Look-ups in named tables: a row name and a column name give one cell, copied from the table.

Table Gutof
,Visuvep,Pas,Sefa,Nit,Vod,Zoket,Zaso
Bevolar,2666,6359,2851,2252,2283,-9543,2020
Muz,-4067,2019,88,5734,3685,3735,4693
Dav,-4380,7723,1649,1824,-1454,4116,8076
Pom,4291,3921,3458,4029,-687,-8064,-673

Zaso of Dav is 8076
Visuvep of Muz is -4067
Visuvep of Pom is 4291
Sefa of Pom is 3458
Pas of Pom is 3921
Zaso of Pom is -673
Zoket of Pom is -8064
Visuvep of Bevolar is 2666
Sefa of Muz is 88
Row with the largest Zoket: Dav

Table Koropuf
          Dela   Nevi   Rif
Tazazat  -56.9   56.3  22.3
Tezupo    72.3   -8.0  79.6
Ven       74.0  -60.7  99.9
Fuledet   72.7   55.2  57.3
Lugam     39.3   85.6  13.1
Sab      -49.6    2.4  71.4
Zun       37.2   33.0  49.9
Dovekoz   35.7   61.2  66.7
Popumig   11.8   64.4  14.5
Gude      -5.9   38.6  70.2

Nevi of Tezupo is -8.0
Dela of Tezupo is 72.3
Nevi of Popumig is 64.4
Nevi of Dovekoz is 61.2
Dela of Ven is 74.0
Dela of Lugam is 39.3
Rif of Tazazat is 22.3
Rif of Zun is 49.9
Nevi of Tazazat is 56.3
Rif of Sab is 71.4
Which row has the largest Nevi? Lugam

Gud:
	Nenit	Tak	Sopamup	Bup	Tebe	Lonab	Ler
Nedeze	135	140	149	111	100	101	191
Bir	109	125	122	22	33	116	155
Dud	146	199	126	38	20	175	97
Ved	180	133	134	83	78	160	182

What is the Bup of Dud in Gud? 38
What is the Bup of Bir in Gud? 22
What is the Bup of Ved in Gud? 83
What is the Tak of Nedeze in Gud? 140
What is the Sopamup of Ved in Gud? 134
What is the Lonab of Ved in Gud? 160
What is the Lonab of Bir in Gud? 116
What is the Nenit of Bir in Gud? 109
What is the Ler of Ved in Gud? 182

Buseme:
,Zakodu,Fipebi
Big,224,193
Bev,176,43
Femem,29,120

What is the Fipebi of Bev in Buseme?
43
What is the Zakodu of Femem in Buseme?
29
What is the Zakodu of Big in Buseme?
224
What is the Fipebi of Big in Buseme?
193
What is the Fipebi of Femem in Buseme?
120
What is the Zakodu of Bev in Buseme?
176

Table Zapebe
|  | Pif | Ver | Safi | Sib | Runura |
|---|---|---|---|---|---|
| Bupada | -1068 | -595 | -737 | -1035 | -1000 |
| Raz | -6734 | 2263 | 3692 | 4760 | 1975 |
| Mevim | 3254 | -1721 | -4232 | -3470 | -2241 |
| Von | -3276 | -231 | 1258 | 846 | 82 |
| Gerakam | -8477 | 2454 | 5394 | 4575 | 2683 |

Pif of Bupada: -1068
Ver of Raz: 2263
Runura of Raz: 1975
Runura of Mevim: -2241
Ver of Bupada: -595
Runura of Von: 82
Sib of Von: 846
Pif of Gerakam: -8477
Safi of Mevim: -4232
Pif of Raz: -6734
Runura of Bupada: -1000
Ver of Gerakam: 2454
Safi of Raz: 3692
Pif of Mevim: 3254
Ver of Mevim: -1721
Runura of Gerakam: 2683
Sib of Raz: 4760
Safi of Bupada: -737
Row with the largest Safi: Gerakam

Zami
fields: Salob, Vomupi, Rifik, Mil, Buteg, Der, Zovogi
Kas: [7.11, 8.15, 3.05, 7.07, 2.27, 6.56, 4.02]
Vomov: [4.30, 5.76, 4.52, 3.32, 3.56, 4.95, 9.55]
Rer: [4.62, 1.56, 4.72, 8.32, 5.53, 7.28, 4.75]
Posazod: [5.36, 3.81, 6.42, 2.85, 7.31, 3.73, 3.84]

Rer, Buteg: 5.53
Posazod, Rifik: 6.42
Vomov, Der: 4.95
Kas, Der: 6.56
Posazod, Zovogi: 3.84
Kas, Salob: 7.11
Kas, Vomupi: 8.15
Vomov, Rifik: 4.52
Rer, Rifik: 4.72
Vomov, Buteg: 3.56
Vomov, Zovogi: 9.55
Posazod, Salob: 5.36
Rer, Der: 7.28
Kas, Zovogi: 4.02

